Q: [101 127 137 124]
A: 101, 124

Q: [146 137 146 126 153 128]
A: 146, 128

Q:
[[124 119 135 138 142 157]
 [142 104 126 122 112 116]]
A: 124, 116

Q:
[[129 127 132 129 128 139]
 [129 128 131 126 127 149]
 [126 131 122 129 128 148]]
A: 129, 148

Q:
[[134 125 138 133 138 135 120]
 [133 128 125 129 151 123 127]
 [133 126 134 132 143 132 123]]
A: 134, 123

Q:
[[120 157  99 132 136 120]
 [136 144 109 116 138  99]]
A: 120, 99

Q: [115 137 107 124 128 134]
A: 115, 134

Q:
[[116 140 132 113 120 135]
 [117 148 109 118 121 145]
 [110 120 104 119 113 127]]
A: 116, 127

Q: [127 150 112 121]
A: 127, 121
---
Input: [152 132 117 128]
Output: 128, 152

Input: [104 145 158 147 120]
Output: 120, 104

Input: [148 146 143 109 106]
Output: 106, 148

Input: [108 124 140 104 154]
Output: 154, 108

Input:
[[129 152 129 124]
 [130 103 135 123]]
Output: 124, 130

Input: [119 104 146  98 156 103 128]
Output: 128, 119

Input: [124 118 149 157]
Output: 157, 124

Input: [150 136 148 102]
Output: 102, 150

Input: [129 132 121 121 140 107 124]
Output: 124, 129
---
Q:
[[143 143 149 133]
 [149 151 150 137]
 [144 152 147 133]]
A: 137

Q:
[[115 133 128 152]
 [119 145 133 155]]
A: 152

Q:
[[104 102 145 117]
 [117 117 115 140]
 [124 114 138 106]]
A: 140

Q:
[[103 152 151 123]
 [155 111 117 125]]
A: 123

Q:
[[148  98 142 128]
 [143 111 136 136]
 [153 101 141 145]]
A: 136

Q:
[[126 132 115 126]
 [130 129 115 109]
 [131 128 111 102]]
A: 109
---
[154 138 110 111 109 110]
154, 138

[157 139 112 151 127 141]
157, 151

[[142 141 129 123]
 [127 124 112 132]
 [101 131 148 138]]
148, 142

[128 121 109 104]
128, 121

[130 127 132 137 145 151]
151, 145

[124 153 106 108]
153, 124

[[119 130 102 100 120 125]
 [137 126 155 157 135 130]]
157, 155

[[155 128 130 135 114 130 130]
 [150 125 106 138 101 115 106]
 [157 114 110 149 122 144 110]]
157, 155
---
[100 136 127 108 110] -> 100, 110

[[134 118 135 125 109 139 104]
 [131 122 129 122 142 137 113]
 [129 117 134 123 122 135 104]] -> 134, 104

[[133 142 150 115 132]
 [121 136 136 132 125]
 [122 120 125 151 130]] -> 133, 130

[[144 115 119 107 148 110]
 [136 125 150 100 102 128]] -> 144, 128

[156 151 143 104] -> 156, 104

[112 135 135 123 115 158 105] -> 112, 105
---
[155 140 118 122] --> 155
[115 134 126 120 103] --> 115
[137 106 135 134] --> 137
[106 146 123 134 142 128 128] --> 106
[129 103 151 109 126 114 106] --> 129
[153 113 149 123 147 108] --> 153
[154 154 153 134 131 132 126] --> 154
---
[[131 146 121 130]
 [130 138 125 129]
 [132 151 121 131]] -> 130

[116 157 121 140 119 114] -> 119

[127 118 125 155 137 133] -> 137

[144 102 142  99 107] -> 107

[114 129 154 107 147 123] -> 147

[118 155 115 126 125 148] -> 125

[129 126 104 120 110 124] -> 110

[105 133 130 134 131 109 111] -> 131
---
[[148 105 111 112 148 108 105]
 [116 153 144 143 117 148 153]
 [151 114 115 119 150 114 110]]
110

[[133 121 129 119 107 118 136]
 [122 116 146 124 124 124 142]
 [114 124 143 113 119 136 128]]
128

[[105 115 122 151 141 115]
 [104 112 122 153 140 114]
 [141 132 136 126 130 120]]
120

[[132 144 134 133 136 116 141]
 [134 120 132 131 123 152 128]
 [139 122 124 137 122 135 109]]
109

[[123 131 128 115 142]
 [121 130 128 112 133]
 [126 133 128 121 151]]
151

[[157  98 122 146]
 [129 145 137 146]
 [129 138 127 127]]
127

[[123 133 123 152 158]
 [131 127 128 138 135]
 [116 131 126 124 126]]
126
---
Input: [134  99 141 124 133 129]
Output: 124

Input:
[[143 136 111 117 112]
 [150 139 102 110 106]]
Output: 111

Input: [139 156 137 121]
Output: 156

Input: [153 144 152 145]
Output: 144

Input: [130 125 128  99 123]
Output: 128

Input: [112  98 119 139]
Output: 98

Input: [110 128 100 157 113]
Output: 100

Input:
[[147 149 146 146 122 118]
 [138 140 136 137 116 126]
 [148 152 146 151 122 119]]
Output: 146

Input:
[[157 101 123 137 118]
 [154 100 124 137 116]
 [129 137 124 118 107]]
Output: 123
---
[[148 146 140 144 129 139]
 [138 149 152 145 128 151]
 [134 138 139 138 125 136]]	148

[[127 117 103 104 152]
 [131 124 103 105 151]
 [124 118 103 102 150]]	127

[[ 98 103 132 112 109 142]
 [149 100 158 117 129  98]
 [111 104 121 130 137 138]]	98

[[135 117 104 141]
 [126 144 122 134]
 [119 129 123 128]]	135

[[141 135 101 132]
 [135 140  98 118]
 [142 136 106 150]]	141

[[128 130 145 127 145 124 104]
 [115 108 146 121 143 121 101]
 [144 149 110 135 113 138 157]]	128
---
[142 105 119 126 120] 120
[142 152 103 158] 158
[146 151 132 129 124 118 120] 120
[144  98 142 117 139 107] 107
[152 120 104 154 108] 108
[106 106 130 131] 131
[ 99 128 107 145 151 126] 126
[101 135 108 143 113 123] 123
[152 124 128 107] 107
---
Input:
[[106 128 139 113 131 143 127]
 [132 145 144 110 133 124 123]
 [121 146 114 136  99 102 132]]
Output: 143

Input:
[[153 120 136 130 118 152 102]
 [103 133 116 126 137 106 151]
 [146 118 130 125 117 148 107]]
Output: 152

Input:
[[139 113 133 149 113 134 122]
 [109 140 132 134 130 132 154]
 [132 122 121 106 135 122 116]]
Output: 134

Input:
[[135 127 122 130 131 127]
 [129 133 101 136 129 123]
 [132 128 127 127 131 135]]
Output: 131

Input:
[[105 106 128 120 107 129 115]
 [138 126 150 150 136 134 118]
 [144 129 112 108 146 147 123]]
Output: 129

Input:
[[142 107 122 131 143 137]
 [122 108 123 135 153 112]
 [150 110 148 123 149 148]]
Output: 143

Input:
[[111 130 123 145 138 128 115]
 [110 130 123 149 136 127 119]
 [108 130 119 150 136 122 118]]
Output: 128

Input:
[[114 118 127 121 144]
 [131 130 140 140 134]
 [106 118 117 120 144]]
Output: 121
---
[140 153 142 137 116 135 109] result: 135
[140 154 127 132 150] result: 132
[149 111 102 138 126 113 101] result: 113
[134 138 127 130 136 102 140] result: 102
[115 136 123 151] result: 123
[148 125 113 119 135 137 155] result: 137
[110 133 110 131 101 114 144] result: 114
---
[125 149 106 148  99 112 121] → 148

[[146 117 133 155 125 146]
 [121 131 107 128 144 132]] → 107

[153 112 104 144 124 147 109] → 144

[126 157 149 120 106 141 125] → 120

[[118 123 128 150 130 132 129]
 [129 120 127 141 125 130 127]
 [131 118 131 146 122 124 127]] → 146

[[151 107 137 127 116]
 [153 102 126 132  99]
 [150 107 140 132 132]] → 107
---
[[131 147 148 149 119 138]
 [129 144 152 148 133 138]
 [151 147 112 112 110 138]] => 148

[105 137 144 114 148] => 144

[[122 127 141 145  99]
 [119 129 143 140 120]] => 141

[122 146 140 119 121 151] => 140

[[133 138 145 129 114]
 [139 140 106 131 117]] => 145

[[132 136 139 115 144 102 109]
 [131 126 144 132 136  99 104]] => 139

[121 111 107 120 123] => 107

[ 99 133 125 104] => 125

[148  99 125 120 134 106] => 125
---
[[134 133 138 128 120]
 [130 131 115 142 122]
 [134 138 115 158 124]]: 134, 124

[[101 134 144 126 123]
 [131 138 118 107 125]
 [122 118 110 122 125]]: 101, 125

[105 143 111 129 131]: 105, 131

[111 149 116 125]: 111, 125

[119 104 117 110]: 119, 110

[[126 121 142 132 115]
 [134 137 117 127 150]]: 126, 150

[154 153 135 145 142 144 117]: 154, 117
---
[[146 101 105 103 123]
 [141 130 143 120 150]
 [143 126 140 116 149]] -> 123, 143

[135 149 147 117 122] -> 122, 135

[[112 144 146 148 121 127 106]
 [133 127 126 129 139 133 139]
 [139 130 126 124 143 145 137]] -> 106, 139

[[128 128  98 145]
 [103 135 124 150]] -> 145, 103

[146 116 137 135 102 105] -> 105, 146

[157 124 108 107] -> 107, 157
---
[[146 124 122 118 138 109]
 [140 113 145  99 103 129]] => 103

[[143 135 154 107 118 151 119]
 [115 148 143 140 143 110 103]] => 110

[[139 154 132 141 133]
 [122 118 121 145 141]] => 145

[[105 137 106 129 114 141 102]
 [ 99 144 156 109 127 116 111]] => 116

[[106 148 141 110 133]
 [137 112 110 141 121]] => 141

[[107 120 114 129]
 [139 116 134 148]] => 134
---
[103 156 138 131 130] yields 130
[130 121 107 133] yields 133
[129 145 125 115 103] yields 103
[136 104 136 148 142 110 128] yields 128
[110 158 102 122 143] yields 143
[101 135 138 144 152 126 146] yields 146
